These are the activations of a small neural network, seen along a few directions. Each row is one input.
In each table, some parts of the input vary, and every possible input appears once, in random order.
A made-up example of a description, with smaller parts first: one of 4 places along a line, together with either a single point or one of 9 places along a line or (one of 3 separate values, together with one of 5 places around a ring).
Shared parts are said once, and a part with two or three values counts as separate values.
(in the rows, 128 means zero)

Other details of the inputs vary at random and push rows far along two fixed directions, the same in every table; ignore that.

A family of inputs:
row 1: [ 45 150 179  98 121 219 127 107 151 116 131 101 129]
row 2: [ 74 143 166  88 127 186 166 112 138 115 154  81 135]
row 3: [ 57 112 160 116 125 176 176 128 130 129 149 108 101]
row 4: [139 141 115 156 121 149  49 109 154 150  81 179 133]
row 5: [175 112 101 128 146  28 175 147  96 127 162 104 131]
row 6: [141 141 120 155 113 148  44 110 150 149  80 174 121]
row 7: [149 135 113 151 126 104  76 118 128 136 101 156 120]
row 8: [167 133 109 142 124 110  85 107 134 142 101 154 117]
row 9: [174 109  99 131 147  28 190 171  79 105 169 101 140]
row 10: [162 128 119 136 128 103  83 125 135 128  98 165 119]
row 11: [165 118 109 137 130  84 140 155 110 121 136 129 138]
row 12: [ 63 116 158 117 115 236 157 126 152 129 127 134 117]
row 13: [ 74 101 141 109 133 166 246 146 114 129 189  75 129]
row 14: [182 114  93 137 139  40 175 156  93 131 163 101 143]
row 15: [151 167 137 119 123 144  33 103 156 115  79 159 146]
Description of these inputs: one of 3 separate values, together with either a single point or one of 4 places along a line.
Question: The inputs of row 12 and row 4 match in every part but the choice among 3 separate values. If row 10 is changed in the same way as row 12 into row 4, which row does it become?
Answer: row 3
Question: Which other rows does row 9 become when the choice among 3 separate values takes its other values? List them by row number.
Answer: row 7, row 8

A family of inputs:
row 16: [104 139 159 110 117 200 114 120 154 109  98 148 144]
row 17: [ 90 135 142 125 129  95 183 146  97 112 178  64 142]
row 18: [101 145 170  91 122 179 104  98 146 113 120 116  95]
row 19: [ 89 146 170  99 131 173 104  94 155 117  98 129 106]
row 20: [ 85 144 157 134 112 200  94 137 139 111 108 142 143]
row 21: [ 85 140 140 113 131 197 110 117 159 123 123 133 145]
row 22: [111  95 132 135 126  97 212 143 113 140 180  99 112]
row 23: [ 88 126 145  93 155  87 184 141 103 103 177  83 129]
row 24: [168 160 106 134 128  70  39  97 141 134  98 159 150]
row 25: [200 156 108 122 132  85  78 113 126 134 118 128 151]
row 26: [102 114 141 143 117 196 122 108 158 170 117 155 106]
row 27: [185 155 108 128 142  77  87 112 132 136 102 136 163]
row 28: [202 150 102 126 133  92  78 129 134 115 115 132 153]
row 29: [105 111 135 146 119 202 123 125 167 152 115 160 108]
row 30: [104  89 132 116 136  93 201 155  95 127 159  94  90]
row 31: [136 156 134 139 138  78  64 127 119 117 108 130 125]
row 32: [104 118 133 104 141 113 195 167 102  94 177 101 167]
row 33: [178 155 116 127 129  63  84 104 134 125 102 133 148]
row 34: [119 101 110 138 139 117 217 139  93 139 173  98 120]
row 35: [121 126 130 105 149 116 206 153 119 102 165  77 160]
row 36: [169 110  99 148 115 108 103 156 120 135  97 173 127]
row 37: [105 115 121 148 119 208 126 113 149 139 108 156 102]
row 38: [ 97 107 127 134 111 208 126 131 153 149 103 147 102]
row 39: [161 115 121 151 137  75  92 124 133 144 111 164  97]
row 40: [100 129 127 103 150 107 194 141 105 125 183  80 161]
row 41: [106  97 128 129 144  97 207 138  90 117 167 101  89]
row 42: [104 112 132 145 108 208 127 123 137 128 104 173 105]
row 43: [179 157  99 154 142  47  80 139 105 135 124 121 168]
row 44: [109  92 121 124 118  99 208 147 100 138 165  89 107]
row 45: [192 122  82 165 127  42 108 115 105 139 119 150 118]
row 46: [152 152 111 152 135 104  75 143 129 120 112 131 160]
row 47: [104 108 146 143 109 202 124 136 155 140 111 177 111]
row 48: [118 139 158 103 107 209 104 121 148 107 113 140 132]
row 49: [100 112 130 132 110 197 119 113 145 168 102 145 101]
row 50: [206 153 107 122 125  42  87 114 117 119 128 117 143]
Question: What is each input in this table made of?
Answer: one of 5 places along a line, together with either one of 3 separate values or one of 4 places along a line
Question: The inputs of row 24 and row 32 match in every part but the place on the line of 5. If row 50 is changed in the same way as row 24 into row 32, which row does it become?
Answer: row 48
Question: Which other rows agree with row 35 in the place on the line of 5? List them by row number.
Answer: row 21, row 28, row 29, row 37, row 38, row 46
Question: Which other rows does row 34 become when the choice among 3 separate values takes its other values? List them by row number.
Answer: row 26, row 49
Question: Which other rows does row 45 become when the choice among 3 separate values takes its other values? List them by row number.
Answer: row 22, row 44
Question: Start at row 16 and move only the place on the line of 5, one step at a time. The first step leads to row 35. Which rows follow, in order?
Answer: row 27, row 33, row 19
